These are the activations of a small neural network, seen along a few directions. Each row is one input.
Each table varies a few parts of the input and shows all the possible inputs, shuffled.
A made-up example of a description, with smaller parts first: ring(5) and (point or (values(2) and line(4)) or line(9)).
Shared parts are said once, and a part with two or three values counts as separate values.

Other details of the inputs shift rows strongly along two fixed directions, in all tables alike. That doesn't count.

Table:
row 1: -.07; -.17; .49; -.15; .01; -.02; .12; .00; .09; -.33; -.32; .21; .18; .22; -.11; .33
row 2: -.05; -.16; .44; -.16; .03; .08; .13; -.13; .07; -.29; -.42; .25; .23; .12; -.06; .31
row 3: .27; -.01; -.15; .09; .14; -.05; .18; -.08; -.34; -.05; .12; -.38; -.31; -.18; .44; -.09
row 4: -.39; .11; -.07; -.25; .04; .13; -.60; -.21; .76; .26; .08; .62; .26; .18; -.73; .21
row 5: -.06; .40; -.50; .00; .07; .01; -.70; -.07; .43; .63; .28; .06; -.10; -.20; -.17; -.35
row 6: .23; .15; .00; .17; .16; -.20; .06; .14; -.22; -.07; .04; -.51; -.22; -.15; .43; -.05
row 7: .15; .06; -.04; .15; .16; .00; .20; .40; -.38; -.03; .08; -.54; -.01; -.25; .25; -.33
row 8: -.22; -.29; .27; -.10; -.19; .19; .45; .20; -.21; -.28; -.18; .26; .34; .20; -.31; .05
row 9: -.12; -.09; .45; -.08; -.07; -.07; .18; .00; .06; -.28; -.35; .20; .23; .20; -.13; .36
row 10: -.12; .51; -.56; .01; .11; .06; -.65; -.12; .43; .61; .28; .00; -.08; -.18; -.18; -.22
row 11: -.09; -.13; .42; -.10; -.02; .05; .14; -.13; .05; -.27; -.44; .25; .26; .11; -.05; .32
row 12: .25; .16; -.01; .22; .03; -.19; .13; .06; -.27; .09; -.11; -.43; -.14; -.31; .45; -.15
row 13: -.10; .28; -.68; .00; .11; .06; -.59; -.14; .42; .48; .59; .05; -.26; -.06; -.26; -.20
row 14: -.11; -.11; .42; -.03; -.05; -.01; .21; -.06; .11; -.31; -.35; .18; .24; .13; -.13; .42
row 15: .27; -.03; -.14; .20; -.06; -.14; .17; .06; -.33; -.02; .14; -.38; -.26; -.10; .45; -.16
row 16: .27; .10; .04; .11; .24; -.21; .05; .11; -.22; -.05; .08; -.50; -.26; -.18; .40; -.04
row 17: -.10; -.16; .42; -.04; -.01; -.01; .17; -.06; .12; -.35; -.33; .20; .23; .15; -.11; .40
row 18: -.44; .05; -.27; -.18; -.16; .20; -.48; -.25; .66; .21; .19; .70; .18; .32; -.72; .17
row 19: .31; -.05; -.11; .14; -.01; -.10; .16; .06; -.31; -.03; .15; -.38; -.30; -.10; .45; -.17
row 20: -.08; -.17; .45; -.05; -.14; -.04; .15; -.09; .02; -.20; -.47; .30; .29; .07; -.07; .22
row 21: .22; .09; -.19; .17; .03; -.04; .23; -.05; -.34; -.02; .07; -.39; -.27; -.17; .45; -.08
row 22: -.04; -.22; .49; -.12; -.06; -.06; .15; -.11; .02; -.19; -.44; .31; .26; .04; -.10; .23
row 23: -.03; .35; -.48; -.02; .10; -.05; -.73; -.02; .44; .64; .40; .02; -.10; -.16; -.21; -.29
row 24: -.20; -.18; .42; -.10; -.07; .13; .33; .26; -.11; -.25; -.32; .17; .44; .10; -.31; .08
row 25: .17; -.07; -.16; .08; .10; .09; .31; .34; -.45; -.08; .23; -.45; -.15; -.14; .24; -.37
row 26: -.03; -.37; .36; -.13; -.18; -.01; .24; -.10; -.06; -.25; -.21; .35; .15; .23; -.11; .24
row 27: -.16; .40; -.68; .03; -.03; .01; -.55; -.06; .36; .54; .53; .04; -.23; .03; -.25; -.24
row 28: .21; .07; -.19; .23; .03; -.09; .25; .01; -.27; -.10; .17; -.45; -.31; -.13; .39; .00
row 29: -.05; -.20; .47; -.06; -.14; -.06; .13; -.01; .04; -.23; -.38; .26; .28; .16; -.07; .27
row 30: -.05; -.18; .46; -.17; .06; .03; .13; -.15; .04; -.26; -.40; .26; .24; .08; -.09; .33
row 31: .28; -.05; -.12; .15; .03; -.14; .19; -.04; -.36; .02; .09; -.33; -.28; -.22; .43; -.20
row 32: -.01; -.23; .50; -.12; -.09; -.02; .12; -.01; .06; -.24; -.37; .26; .25; .16; -.07; .25
row 33: -.50; -.06; -.23; -.33; -.11; .32; -.38; .05; .45; .30; .26; .70; .36; .25; -.92; -.16
row 34: .23; .04; -.19; .16; .06; -.03; .19; -.06; -.34; -.07; .09; -.38; -.28; -.15; .47; -.10
row 35: -.11; -.24; .30; -.04; -.29; .01; .32; -.15; -.09; -.20; -.34; .37; .20; .15; -.09; .20
row 36: .27; .02; -.16; .10; .11; .00; .17; -.06; -.31; -.08; .10; -.38; -.32; -.14; .47; -.11
row 37: -.08; .29; -.65; .00; -.04; .07; -.58; -.14; .34; .59; .43; .14; -.21; -.09; -.18; -.39
row 38: .27; .13; .01; .21; .02; -.20; .10; .13; -.24; .06; -.02; -.47; -.15; -.23; .44; -.10
row 39: .25; .01; -.12; .12; .10; -.11; .17; .07; -.29; -.12; .20; -.42; -.37; -.04; .41; -.09
row 40: .18; .04; -.01; .09; .21; .04; .19; .40; -.36; -.05; .09; -.54; -.05; -.25; .25; -.34
row 41: -.08; -.31; .35; -.15; -.08; -.02; .25; -.09; -.04; -.34; -.16; .30; .08; .29; -.14; .32
row 42: .28; .11; -.01; .16; .24; -.11; .07; .08; -.14; -.11; .07; -.52; -.25; -.21; .42; .00
row 43: -.18; .33; -.53; -.08; .20; .15; -.58; .24; .30; .58; .48; -.05; .05; -.19; -.43; -.50
row 44: .13; -.04; -.19; .14; .05; .05; .32; .33; -.47; -.07; .22; -.45; -.11; -.15; .24; -.36
row 45: -.12; .31; -.68; .06; -.09; .04; -.57; -.15; .31; .60; .42; .14; -.17; -.10; -.18; -.38
row 46: -.41; .02; -.24; -.23; -.11; .24; -.49; -.25; .69; .20; .20; .70; .14; .33; -.72; .16
row 47: -.13; -.26; .31; -.09; -.16; -.01; .25; -.07; -.04; -.36; -.19; .30; .11; .32; -.12; .31
row 48: -.08; -.27; .32; -.05; -.29; -.01; .29; -.08; -.06; -.23; -.26; .33; .19; .24; -.10; .25
Each input here is: values(2) and line(4) and (point or ring(5)).
The inputs of row 33 and row 43 match in every part but the values(2) part. If row 28 is changed in the same way as row 33 into row 43, which row does it become? -> row 14
The inputs of row 16 and row 41 match in every part but the values(2) part. If row 24 is changed in the same way as row 16 into row 41, which row does it become? -> row 8
Which other rows does row 21 become when the line(4) part takes its other values? List them by row number. -> row 3, row 34, row 36
List by row number the other rows that have the values(2) part and the line(4) part in common with row 11. -> row 6, row 7, row 17, row 20, row 29
List by row number the other rows that have the values(2) part and the line(4) part in common with row 19. -> row 25, row 36, row 37, row 39, row 46
Start at row 35 and move only the line(4) part, one step at a time. The first step leads to row 45. Which rows follow, in order? -> row 37, row 31
Which other rows does row 22 become when the values(2) part takes its other values? List them by row number. -> row 31
Which other rows does row 4 become when the values(2) part takes its other values? List them by row number. -> row 13

Table:
row 49: -.09; -.13; .05; -.07; -.01; .03; .04; -.03; .06; -.11; .04; .16; .03; .12; -.18; .10
row 50: .10; .03; -.11; .14; .02; -.05; .13; .06; -.15; -.09; .13; -.27; -.17; -.03; .21; -.02
row 51: .03; .00; .14; -.02; -.08; -.11; -.12; -.30; .17; .01; -.22; .22; .00; .06; .07; .24
row 52: -.12; -.04; .08; -.06; -.01; .08; .01; .07; .08; -.12; -.04; .11; .11; .14; -.16; .07
row 53: .11; .01; .00; .07; .08; -.05; .09; .20; -.23; .04; .02; -.26; -.01; -.19; .15; -.23
row 54: -.04; -.13; .01; -.07; -.12; .08; .04; -.16; .03; -.02; -.06; .24; .04; .08; -.06; .04
row 55: -.09; -.11; .12; -.13; .07; .06; .00; .07; .05; -.11; .00; .13; .09; .11; -.19; .03
row 56: -.09; -.06; .13; -.07; -.02; .10; .01; .07; .03; .02; -.13; .14; .23; -.04; -.17; -.05
row 57: -.12; -.04; .03; -.04; -.03; .05; .07; -.07; .06; -.09; -.01; .14; .05; .11; -.16; .15
row 58: .19; .17; .11; .12; .12; -.17; -.07; .03; -.04; .08; -.17; -.30; -.05; -.25; .30; -.02
row 59: -.12; -.01; .11; -.02; -.09; .05; .02; .11; .04; .00; -.14; .13; .22; .03; -.17; -.04
row 60: .13; .00; -.14; .14; -.09; -.05; .13; -.04; -.20; -.01; .06; -.17; -.19; -.04; .29; -.10
row 61: -.05; -.12; .01; -.04; -.20; .01; .04; -.12; .00; .01; -.03; .25; .03; .14; -.08; .05
row 62: -.06; -.15; .02; -.07; -.12; .02; .03; -.12; .01; -.02; -.03; .26; .01; .11; -.10; .02
row 63: -.13; .00; .11; -.05; -.04; .06; .03; .07; .01; .03; -.15; .13; .23; -.02; -.18; -.02
row 64: -.17; .47; -.89; .00; -.02; .10; -.77; -.18; .46; .78; .58; .15; -.23; -.10; -.29; -.41
row 65: -.09; -.07; .10; -.10; -.02; .06; .02; .08; .05; -.07; .00; .12; .10; .14; -.17; .06
row 66: .09; .07; -.05; .04; .15; .00; .10; .11; -.19; -.06; .08; -.30; -.11; -.09; .18; -.07
row 67: -.01; .05; .24; -.08; .10; -.05; -.15; -.10; .23; -.08; -.19; .09; .06; .05; -.03; .25
row 68: -.02; .02; .17; -.02; .03; -.10; -.11; -.20; .23; -.08; -.15; .12; .01; .06; -.01; .33
row 69: .12; .04; -.01; .10; .00; -.06; .12; .21; -.23; .07; .02; -.27; .00; -.16; .17; -.20
row 70: .14; -.01; -.10; .09; .09; .00; .13; .02; -.15; -.07; .13; -.26; -.17; -.09; .20; -.03
row 71: .13; .00; -.10; .11; .01; -.07; .14; .07; -.17; -.04; .16; -.26; -.18; -.03; .19; -.03
row 72: .14; .00; -.04; .03; .17; .04; .08; .12; -.16; -.07; .09; -.29; -.11; -.10; .19; -.10
The inputs of row 50 and row 52 match in every part but one. If row 71 is changed in the same way as row 50 into row 52, which row does it become? -> row 65
Describe the family of inputs behind these rows. -> line(4) and (point or ring(5))
Which other rows does row 63 become when the line(4) part takes its other values? List them by row number. -> row 57, row 64, row 66
